Each row below is a small network's average activation on inputs in which a field has the value named, seen along a few directions.
Values that are neighbours, or in one group, have similar rows; names and order tell nothing.
In the rows, 500 means zero.
Strong random noise was added to every row along 2 fixed directions; ignore it. To show where, here is one row again and again, with new noise each time:
[479 481 379 304 399 354 573 394 424 512 356 343 407 617 403 360]
[460 467 503 505 384 507 642 411 467 549 430 497 396 566 402 408]
[559 464 443 415 497 430 647 522 501 515 426 462 391 543 507 384]
[323 461 652 737 232 695 678 281 450 613 478 632 394 565 269 466]


Field NOSO:
gitu: [801 466 516 387 845 437 441 711 511 339 533 537 366 345 564 501]
fug: [482 607 237  67 511 409 319 618 363 574 433 460 618 604 485 612]
rumu: [ 31 574 581 643  98 640 377 246 428 498 513 315 677 592 288 466]
bunu: [593 388 391 359 877 444 547 963 596 493 627 434 696 282 958 489]
suve: [482 609 434 337 487 268 547 594 494 532 473 253 503 626 552 344]
nemos: [583 445 396 339 528 293 547 631 492 490 361 437 380 549 566 355]
viku: [641 554 579 600 546 401 475 390 538 464 541 672 341 343 506 553]
kas: [581 589 484 692 532 562 646 501 557 459 625 694 351 475 557 426]
sotaz: [483 451 505 534 732 637 500 673 642 462 572 499 761 371 622 583]
taka: [632 464 643 784 521 682 336 348 598 454 740 694 590 489 457 655]
zeze: [573 467 604 503 523 614 326 447 466 474 465 512 611 457 533 769]
rifu: [526 405 696 886 522 848 380 323 513 566 502 744 489 415 364 642]
gitut: [411 579 572 607 436 414 649 672 597 512 550 529 500 530 650 530]
The values of NOSO form a ring.
How many steps from neighbour to neighbour lead from sotaz to viku, at the fewest? -> 6
Going along NOSO from rifu by way of its neighbour gitu, in what order are fug, bunu, nemos, kas met? -> kas, nemos, bunu, fug
Which values are neighbours of gitut? Give them in the order they are listed. -> rumu, suve

Field TARI:
mizu: [447 583 648 708 388 780 651 451 430 578 360 668 241 546 228 442]
vikuz: [316 509 568 662 360 524 671 536 616 517 568 459 559 513 574 442]
ziluf: [176 597 390 374 293 466 211 357 350 483 460 217 760 660 369 559]
gosup: [322 436 485 213 351 619 261 341 392 541 459 443 730 486 292 712]
mosuv: [563 417 282 120 695 437 199 402 388 423 416 282 634 690 342 557]
suluv: [538 645 348 339 406 354 645 510 458 548 372 455 332 433 560 382]
bezig: [781 333 555 436 521 397 596 557 559 464 454 571 313 561 532 444]
bigob: [273 517 322 155 293 135 501 360 334 478 275  59 475 601 433 269]
bine: [142 459 485 560 301 357 519 311 422 557 650 345 698 521 490 355]
git: [725 477 632 857 619 654 442 468 600 434 707 791 453 462 573 669]
liger: [974 607 389 405 961 297 451 741 623 413 433 577 378 355 756 518]
The values of TARI form a ring.
Going along TARI from mosuv by way of its neighbour git, in what order are vikuz, gosup, bezig, bine met? -> bezig, vikuz, bine, gosup
Which values are neighbours of suluv? Give them in the order they are listed. -> mizu, bigob
